Each row below holds a small network's activations on one input, seen along a few directions.
Each table varies a few parts of the input and shows all the possible inputs, shuffled.
Descriptions start from the smaller parts, as in this example, which fits no table here: one of 6 places along a line, together with either a single point or one of 9 places around a ring or (one of 3 separate values, together with one of 8 places around a ring).
Shared parts are said once, and a part with two or three values counts as separate values.

Other details of the inputs shift rows strongly along two fixed directions, in all tables alike. That doesn't count.

Table:
R1: [21 -1 14  0 -7  2  2 -3  6 -2 -2]
R2: [ 28  18   2 -21  -8  -4 -28   5  29 -28 -31]
R3: [-14  -4  11   9  15  -9   2   8 -25  -9  -6]
R4: [-31  27 -43  -4 -49 -28   2   1   3  16  26]
R5: [ 27   6  21 -15   6  -7 -25  41   8 -37 -44]
R6: [ -5   3 -25 -20   5  11   3 -27  24  16  17]
R7: [-18 -11  14  37  11  -7  16 -10 -31  14  17]
R8: [ -5  -2 -16 -38   7   5  -7   0  21   0  -7]
R9: [ 28  -4  27  40  11   8   8  20 -23  -1  -5]
R10: [-12 -10  29  23  13  -4  -4  30 -36 -23 -20]
R11: [-13   3   1  -7 -21 -13 -21  -7  14 -26 -19]
R12: [ 10  29 -11  10  -2 -23 -11  90 -29 -12 -16]
R13: [ 18   6 -12  -5 -14  -3   9 -45  19  22  29]
R14: [ -2 -23  13  37  14  25  26   9 -20  24  15]
R15: [-16   7  -9   6 -26  -5  -8 -44  17  -7   7]
R16: [ -2   4 -20 -36   9   8 -12  -1  20  -3  -6]
R17: [ -4 -12  -1 -15   3  17  10   3   2   2   0]
R18: [ 23   5  13  29  25   2   7  11 -20   8  -1]
R19: [ 20   7   9 -30  15 -10 -17  26   0 -23 -29]
R20: [-16   0   0   4  -1 -12  -9 -11  -5  -3  -1]
R21: [-14   8  -3 -30  -1 -17 -24  -1   8 -22 -23]
R22: [  2 -15  13  29  23  25  12  29 -23   5  -4]
R23: [ 17  -9  17  31  15   0  23  -4 -23  24  19]
R24: [ 22  -6  23  10   5   3   7  14 -14  -5  -6]
R25: [ -2 -11  -1  33   9  30  27 -18  -5  28  27]
R26: [ 14   4  -7 -19  -9  -6   5 -32  20  14  15]
R27: [ -4 -24  14  31  14  24  29   8 -21  22  15]
R28: [ -7 -12 -14 -16 -17  20  20 -38  23  22  26]
R29: [-17  10 -16  -4 -11 -11  -7 -42  12   1  11]
R30: [-10  11   6 -11  15 -15 -33  29  -9 -39 -39]
R31: [-14 -11  25  34   4  -1   5  10 -30  -8  -4]
R32: [-10  -7 -21 -24  -3  12  17 -36  18  26  28]
R33: [-14   0   7  16 -12  -5 -11 -10  -4 -15  -6]
R34: [-13   4   4 -19 -14 -16 -29   5  16 -36 -31]
R35: [-20  19 -51 -20 -32  -8  10  16  14  27  35]
R36: [ 23  12  -2 -32   0 -14 -23   8  26 -15 -24]
R37: [-10  -8 -22 -27  -3  11  20 -36  15  23  28]
R38: [ 24 -13  29  50   2   9  21   1 -23  20  16]
R39: [ -3   0 -17 -36   8   5 -11   2  23   0  -6]
Each input here is: one of 3 separate values, together with either a single point or (one of 2 separate values, together with one of 6 places along a line).
Question: The inputs of R25 and R15 match in every part but the choice among 3 separate values. If R28 is changed in the same way as R25 into R15, which row does it become?
Answer: R31
Question: Change only the choice among 2 separate values in R1. List by row number the other rows that result.
Answer: R26
Question: Change only the choice among 3 separate values in R17. List by row number the other rows that result.
Answer: R10, R24
Question: Change only the choice among 3 separate values in R21. List by row number the other rows that result.
Answer: R26, R32

Table:
R40: [ 23 -17  41  50  43  15  18  36 -48   7  -8]
R41: [  4  15 -33  -1 -59 -12  18 -63  33  33  55]
R42: [ -4 -31  36  39  53  32  21  37 -50   5  -8]
R43: [ 33 -10  44  62  29  13  16  38 -44   3  -8]
R44: [ -2  -4  -5  53 -23  -3  43 -30 -21  51  61]
R45: [-15   5   7  -3  37  -5 -27  91 -34 -32 -51]
R46: [-35 -22  26  71 -16  -6  27 -75 -32  18  40]
R47: [-36  13 -65 -80 -51  -6 -11 -61  70   7  21]
R48: [ -6  27 -19 -56   4 -21 -47  57  17 -47 -53]
R49: [ 18   9   4 -56  22  -2 -42  34  25 -47 -58]
R50: [ 19 -16  17  50  -2  15  42 -42 -13  44  46]
R51: [  3  28 -15 -50  -4 -24 -44  55  16 -44 -49]
R52: [ -2   2 -39 -79 -31   4 -14 -78  80   3  12]
Question: Describe the family of inputs behind these rows.
Answer: either a single point or (one of 2 separate values, together with one of 6 places along a line)
Question: Change only the choice among 2 separate values in R45. List by row number the other rows that result.
Answer: R52
